Each row below is a small network's average activation on inputs in which a field has the value named, seen along a few directions.
Related values have similar rows: they may be neighbours, one step apart, or belong to one group.
In the rows, 128 means zero.

Other fields vary at random and push rows far along two fixed directions, the same in every table; ignore that.

Values of BODI:
pakeg: [118 123 120 138 135 138 124 124 123 123 126 134 152 119 127 119 122]
tanoz: [134 131 141 119 139 127 117 139 143 117 138 119 123 130 136 136 122]
zan: [135 131 111 139 121 137 121 127 124 149 136 119  88 108 102 124 150]
lirug: [126 109 111 151 138 134 119 120 117 147 141 126  93 109 129 116 150]
mavu: [145 124 144 107 120  87 163 123 133 134 111 118 130 118 160 155 120]
zuser: [107 174 125 126 119 173  91 141 142  56 146 161 217 154  93 121  79]
famef: [122 140 133 120 128 102 146 114 128  94 131 160 187 128 138 129  87]
dufip: [135 143 150 108 125 115 143 128 138 110 135 128 140 145 134 139 109]
zafu: [115 137 103 149 107 165 116 114 122 144 135 133 103 137  86 109 157]
nede: [122 158 103 163 120 187  81 133 122 118 176 138  97 143  46  97 148]
fori: [123 105 141 115 135  97 152 125 124 141 105 127 145 127 174 138 117]
mefo: [124 127 119 142 125 151 108 132 128 134 124 126 134 120 117 127 136]
nozo: [120 127 114 145 141 130 122 122 117 131 149 141 124 115 104 114 140]
sep: [144 105 156  99 136  85 153 141 141 136  99 109 126  93 182 159 121]
zani: [136 102 128 125 136  92 158 120 118 149 107 118 115 129 155 126 140]
zega: [133 133 146 104 124 121 135 133 132 110 121 123 139 151 132 133 103]
fumek: [143 100 127 142 137 135 122 140 118 186 118  90  26 140 140 127 191]
fusu: [123 133 133 111 118 127 133 127 132 124 106 132 165 135 148 135 113]
A value of BODI combines one of 3 hidden first parts with one of 6 second parts; all combinations occur once.
Question: Changing only the second part turns nede into zega. nozo has the same second part as nede; what does that change turn nozo into?
Answer: zani
Question: Changing only the second part turns pakeg into fori. zuser has the same second part as pakeg; what does that change turn zuser into?
Answer: fumek
Question: Changing only the second part turns sep into mavu. tanoz has the same second part as sep; what does that change turn tanoz into?
Answer: dufip

Values of MURUB:
neku: [108 174 106 148 103 198  78 133 140  95 146 147 169 151  66 109 122]
tigi: [150 105 144 114 125 108 142 130 132 166 103  94  61 133 161 144 161]
bosu: [110 163 128 113 118 117 138 112 133  70 146 174 220 116 125 131  70]
fifem: [132 121 144 104 134  86 149 130 137 109 106 138 191 103 186 150  85]
kinot: [111 130 105 147 120 153 112 119 118 123 129 143 157 124 102 118 128]
rekap: [129 161 107 156 116 171  97 123 126 126 168 131  92 138  68 112 149]
tuz: [148 113 138 126 135 125 134 146 133 149 128 101  67 112 127 137 147]
zadig: [133 118 140 110 127  85 165 113 123 130 106 138 151 116 148 140 110]
mezes: [123 162 118 126 107 151 110 132 133 106 145 138 136 152  79 116 122]
danob: [138 113 161  97 155  77 154 143 142  98 112 126 169 122 178 149  83]
rute: [125 118 152  92 125  73 176 120 127 124  90 124 177 117 187 150  96]
felat: [151 103 149 117 137 116 135 148 135 169 113  87  63 111 159 150 162]
fur: [131 127 151 115 140  95 150 130 131 105 134 134 149 135 153 139 102]
regug: [142  81 134 131 135 111 155 126 123 184 101  99  55 141 165 128 169]
pupo: [129 111 103 155 139 136 117 121 119 154 141 122  88  99 109 112 163]
nifeb: [102 151 115 141 126 173  80 131 126  94 154 156 179 138  97 110 105]
lebe: [123 109  99 169 136 172  97 132 110 177 127 109  55 139 104 106 193]
zaba: [117 143 111 143 127 155 115 115 115 125 154 144 126 159  90 105 136]
A value of MURUB combines one of 3 hidden first parts with one of 6 second parts; all combinations occur once.
Question: Changing only the second part turns neku into felat. lebe has the same second part as neku; what does that change turn lebe into?
Answer: nifeb
Question: Changing only the second part turns danob into fur. tuz has the same second part as danob; what does that change turn tuz into?
Answer: rekap
Question: Changing only the second part turns tigi into mezes. regug has the same second part as tigi; what does that change turn regug into?
Answer: zaba

Values of REBI:
beb: [ 98 131 117 145 133 198  69 149 116 115 135 138 171 157  78  89 120]
zopi: [141 121 150 115 136 127 124 155 146 117 140 104  83  81 138 153 113]
putun: [ 96 132 158  76 121 116 176 122 136  68  75 142 238 170 152 139  53]
bilav: [106 169 124 125 114 176  80 140 137 106 124 144 208 146 153 136 116]
lapu: [181 138 154 100 149  87 168 170 160 131  97  93 109 111 150 175 125]
lib: [102 138  68 153  92 157  94  99 108 132 147 152 153  86  63  86 135]
foniv: [130 117 147 122 121 130 109 125 135 134 173 107  40 136 121 114 151]
mapa: [158  71 138 159 180  58 185 119 104 186 134 108  52 115 187 140 171]
leb: [129  91 138 115 165  61 157 125 136  97  96 152 201  89 206 147  78]
ref: [170 128 137 118 134 102 133 141 128 153 133  97  41 170 112 134 167]
suf: [115 134 102 167  78 193 102  98 127 166 116 127  89 160 109 115 180]
vutu: [111 165 105 141 113 130 138  94 104 130 167 172 151 115  67 109 127]
REBI is arranged as 3 separate groups.
Question: List the group mates of lapu, in the order listed.
Answer: zopi, foniv, ref
Question: List the group mates of mapa, in the order listed.
Answer: lib, leb, vutu
